These are the activations of a small neural network, seen along a few directions. Each row is one input.
In each table, some parts of the input vary, and every possible input appears once, in random order.
Descriptions start from the smaller parts, as in this example, which fits no table here: one of 5 places around a ring, together with either a single point or one of 9 places around a ring or (one of 3 separate values, together with one of 4 places along a line).
Shared parts are said once, and a part with two or three values counts as separate values.

Other details of the inputs vary at random and push rows far along two fixed directions, the same in every table; ignore that.
These rows show it; all are for the same input, with only those details redrawn:
[-39  15 -17  19  17 -25  17 -10 -23 -19 -59   6   9]
[ 21   8   0 -12 -12  12  -2   6   2  30   9   7  24]
[-38 -51  12  36 -29 -29 -14  35 117  15  85 -22 -31]

A family of inputs:
x1: [ 21 -10  -5 -30 -10  25  -3   6 -11  14  16   1   5]
x2: [ 15  22   7 -27 -12   9  -6  10  -6  17  21  -6  19]
x3: [-37  18  -3   9  24 -33   7 -14 -27 -15 -58   7  -3]
x4: [ 52  16  -4  -3  -1  32  -4   2   0 -12  20   4  -8]
x5: [ 19  15   9 -18 -20   3 -10   5  -4  21  15   6  24]
x6: [-35  11 -12  13  29 -28   8 -16 -24 -16 -60   3   4]
x7: [-33 -54  20  33 -33 -38 -14  26 114   4  96 -31 -22]
x8: [-36 -68  18  23 -39 -26 -20  32 100   4  87 -12 -51]
x9: [ 26 -10  13 -15  -8  18 -11   6  -5  25   2   3  15]
x10: [ 22  -4  11 -24  -1  24  -7  11  -6  21   8  -9  10]
x11: [-86 -62  14  61   4 -64   2  11  81 -40  13 -30 -50]
x12: [ 46  -4  -8  13 -12  10 -14   0 -26  27  18  -5  -7]
x13: [ 19  15   8 -15 -16   7  -4   8  -1  30  11  11  18]
x14: [ 24  -6   9 -27   1  21   5   5 -13   6  26   6   9]
x15: [ 21  10   4 -26   8  14  -6   5   1  29  13  -8  13]
x16: [-30  10  -6  12  29 -34  15 -23 -25 -19 -57  -1   7]
x17: [-41  26  -5   0  32 -26  11 -10 -30 -18 -54  -5  -7]
x18: [-35  -9 -20  10  11 -18  12 -15 -34 -30 -57  12  -5]
x19: [ 46  14  -6 -10  -1  34 -11  -5   1  -8  19   8 -11]
x20: [ 15  23   7 -24  -9  13   1  13  -3  26  16  -2  12]
x21: [-38  21 -12  10  24 -26  27 -12 -25 -25 -49 -10   6]
x22: [ -6  23 -23  25  28  -4  15 -18 -25 -59 -49   4 -23]
x23: [-41   6 -14  -4  15 -16  15  -9 -42 -34 -52   4 -16]
x24: [ 33  12   2  -7  -6  42  -6 -16  -3   5  19  -2 -10]
x25: [ 23  -3  21 -19 -13  14 -13   9  -8  25   4   6   8]
x26: [ 50   7  -4   0 -10  27 -16 -10   3  -4  13  20  -6]
x27: [ 34   3   7   3  -9  36 -19 -22  -2  12  13  11  -2]
x28: [-43  11  -6   1  27 -14  15  -3 -42 -38 -45  12 -14]
x29: [56  9 -3  6 -9 26 -8 -2  1 -8 15 15 -3]
x30: [ 25 -11   1 -30 -11  19   5  -1 -13  10  19  -2   7]
x31: [ 42   2 -10   5  -4  15 -10   4 -27  24  23 -17 -11]
x32: [ -8 -32   8  -4  -5   8  -8  24  40   3  56  -4 -18]
x33: [ 37   5   4   2 -14  36 -10 -20  -1  10  13  11  -4]
x34: [ 22   7   1 -14 -15   8  -8   3  -1  21  14   2  31]
x35: [ 21   8   0 -12 -12  12  -2   6   2  30   9   7  24]
x36: [ 29 -18   3 -21 -18  13   0  -5 -11  13  14   9  12]
x37: [ 28 -13  11 -18  -6  15   0   0 -12   9  21  16  15]
x38: [ 24 -12   5 -17  -5  21  -8   7 -11  13  17  20  12]
x39: [ 29  10   6  -7  -1  43 -14 -18  -4   7  19  -2  -8]
x40: [-40  12   2   2  24 -17  10  -4 -36 -26 -59  -6 -11]
x41: [ 21  -4  13 -21 -10  16  -9   8 -14  14  18  24   5]
x42: [ 18  15  -1 -21  -4  18   2  11   1  26  15  -5  19]
x43: [-33  17  -7   3  36 -28  19 -18 -27 -21 -52 -12   2]
x44: [57  8 -5  4 -9 25 -9 -6  3 -7 13 17 -4]
x45: [-88 -56  13  52  10 -58   6  16  82 -41  22 -42 -55]
x46: [-93 -45   2  67   0 -72  11  12  92 -36  23 -27 -44]
x47: [-42  21 -18   7  22 -23  14  -9 -28 -31 -49 -10  11]
x48: [-37  20 -12   7  21 -29  21 -15 -29 -34 -45 -14  13]
The inputs of x41 and x28 match in every part but one. If x34 is changed in the same way as x41 into x28, which row does it become?
Answer: x47
The inputs of x33 and x24 match in every part but one. If x44 is changed in the same way as x33 into x24, which row does it become?
Answer: x22
Describe the family of inputs behind these rows.
Answer: one of 2 separate values, together with either a single point or one of 5 places along a line or (one of 3 separate values, together with one of 6 places along a line)
Start at x34 and move only the place on the line of 6, one step at a time. The first step leads to x35. Which rows follow, in order?
Answer: x6, x9, x18, x38
Change only the place on the line of 6 in x37. List by row number the other rows that result.
Answer: x7, x11, x16, x36, x46

A family of inputs:
x49: [ 33  39 -14 -18  13  22   8 -11 -45  15 -31   4  31]
x50: [-81   3  -9  34  34 -51  23 -13   4 -54 -60 -19 -16]
x51: [ 10  20  -6  12  -2  -2  -3 -11 -16  -1 -26  12   6]
x52: [-56 -77   3  79  -9 -38 -13   4 108 -47  55 -18 -79]
x53: [ 36   3  11 -33  -7  17  -5   7 -31  34  -2  17  28]
x54: [-59   3 -15  14  25 -29  20 -12 -39 -32 -64 -12  -8]
x55: [ 34  29   5 -37  -3  22   4  -6 -38  18 -24  18  45]
x56: [-61  -1 -15  16  16 -32  18 -10 -37 -33 -69   5  -3]
x57: [ 15 -48   9  18 -32   0 -17  32  90  -6 109 -17 -42]
x58: [ 52  14   8  -7 -17  26 -17   1  11  35  37  -7   8]
x59: [ 45 -13  19 -22 -18  50 -24  15  41  14  77   1 -29]
x60: [ 41   9  10 -37   1  21  -4   5 -34  35   3   1  23]
x61: [ -2  17  -1 -18  12   1   9 -10 -32   5 -18   0  17]
x62: [ 41   6   0 -14 -20  23 -10  13  19  36  35   9  22]
x63: [-48  -5  -4  13   9 -29  11  -4  -1 -19 -24   7  -1]
Describe the family of inputs behind these rows.
Answer: either one of 3 separate values or (one of 2 separate values, together with one of 6 places along a line)
Change only the choice among 2 separate values in x50. List by row number the other rows that result.
Answer: x55

A family of inputs:
x64: [-33  32  -1 -18  10 -27  25 -12 -72   8 -74   9  55]
x65: [-30  33 -15 -16  12 -21  19 -12 -72  10 -74  -8  53]
x66: [-60 -26  -8  46  -3 -40   2  -4  16 -50 -23  12 -46]
x67: [ 24 -12  24 -66  -3  51   3  26 -29  29  38  -4  -4]
x68: [ 59 -21  13 -20  -8  42 -21  -8 -19  34  27   6  -3]
x69: [ -1  35 -16  -4  26  14  13 -34 -48 -24 -68  22   9]
x70: [-66   1  -5  55  26 -31   3 -21  34 -41 -19 -20 -40]
x71: [  8  36 -31   1  24   6  26 -26 -54 -39 -61  20  15]
x72: [ 73  20   0 -16 -11  30  -3   1   1  20  31 -15  14]
x73: [ 63   2   2 -21 -15  40  -8   6   1   9  30  13  26]
x74: [ 15  25 -21 -10  16   7  24 -36 -94 -41 -83  32  21]
x75: [ 55  34  -1  -8 -14  37 -17   1  -3  33  36   6   9]
x76: [ -7 -59   6  37 -21 -13 -26  25  62   5  70 -12 -56]
x77: [-63 -21   0  44  19 -25   0 -10  33 -52 -32  -2 -31]
x78: [-39 -40  22  12 -24 -33  -2  42  91  42  58 -22   3]
x79: [-25  19   0 -59  36   3  15  -5 -79 -36 -48   0   5]
x80: [-36 -37  32   5 -19 -45  -9  35  87  35  65 -16   2]
x81: [-54  -3  -2  49  23 -37   5 -14  35 -42 -31 -31 -43]
x82: [ 56  21  -6 -19 -20  38 -12   7   2  25  30  23   9]
x83: [ 23   7  -3 -45 -23  12  -4  13   2  71  19  -5  50]
x84: [ 66  29   3 -13 -17  30 -16   8   0  31  25  -6   5]
x85: [-85  -8   0  23  27 -72  15  11  23 -12 -36  -7   0]
x86: [ 69 -20  -2 -17 -11  34  -9   0 -24  21  36   4   4]
x87: [ 62  25  -3 -11  -8  37  -4  -6  -1  21  42  -3  19]
x88: [-64 -36   4  40   5 -33   4 -19  23 -50 -26   4 -44]
x89: [-11 -35   9  31 -25  -4 -24  30  84  -6  63  -1 -32]
Describe the family of inputs behind these rows.
Answer: either one of 2 separate values or one of 6 places around a ring or (one of 3 separate values, together with one of 6 places along a line)
Change only the place on the line of 6 in x72. List by row number the other rows that result.
Answer: x71, x73, x74, x86, x87
Start at x78 and move only the place on the ring of 6, one step at a time. The first step leads to x83. Which rows follow, in order?
Answer: x65, x64, x80, x85
List by row number the other inputs of the same sort as x79.
Answer: x67

A family of inputs:
x90: [  91   30  -13  -59    6   39    9  -16 -121   20  -42   23   50]
x91: [  46   57   -2  -81   14   52   11   -5 -107   29  -49   19   56]
x92: [ 28  -2  -9  20 -19  -7  -8  23  40  11  54 -15  -5]
x93: [ 14 -17   0   9 -19 -17   3  16  39  24  51 -25  16]
x94: [ 14 -22  14 -14 -12  10  -6   3   0  -6  10  30   5]
x95: [-61  28  -7   5  38 -32  26 -15 -15 -38 -58 -18   6]
x96: [-19 -33  -5   9 -20 -27   2  25  22  13  45 -15  -9]
x97: [ 21 -24  23  -7  -3  13 -18   0  -2  25  14  -1 -16]
x98: [  4 -15  19  11  -9  -2 -19   2  47  44  34 -20   4]
x99: [ 21  -4   6  10  -6  25 -17 -17   0  14   6  -5 -18]
x100: [ 28 -27 -12  14 -19   9  -6   9  31   1  56 -16 -16]
x101: [  8  -7  18 -33   8  17   0  10  -6  -7  19  -6 -10]
x102: [-68  33 -17  30  40 -36  19  -7   4 -59 -48 -12 -29]
x103: [-65 -17 -16  51  13 -28  12 -19  18 -67 -39  16 -31]
x104: [-48  18 -17  13  38  -6  21 -22 -25 -61 -52  -9 -26]
x105: [ -1 -15   6 -20 -26   7  -6  14  10  19  14  26  17]
x106: [ -7 -29  18   0 -17   3 -18  17  29  47  34  -9 -14]
x107: [-40  30 -12  44  27 -30   1 -22 -19 -26 -70  -3 -21]
x108: [ 24  14   1   4 -16  11  -8   7  30   5  17  26  10]
x109: [  9   2   6  -9 -15  -1   2  -2  24  14   2  16  32]
Describe the family of inputs behind these rows.
Answer: one of 4 separate values, together with one of 5 places around a ring
The inputs of x97 and x94 match in every part but the choice among 4 separate values. If x107 is changed in the same way as x97 into x94, which row does it become?
Answer: x108
Change only the place on the ring of 5 in x96. List by row number the other rows that result.
Answer: x90, x92, x93, x100
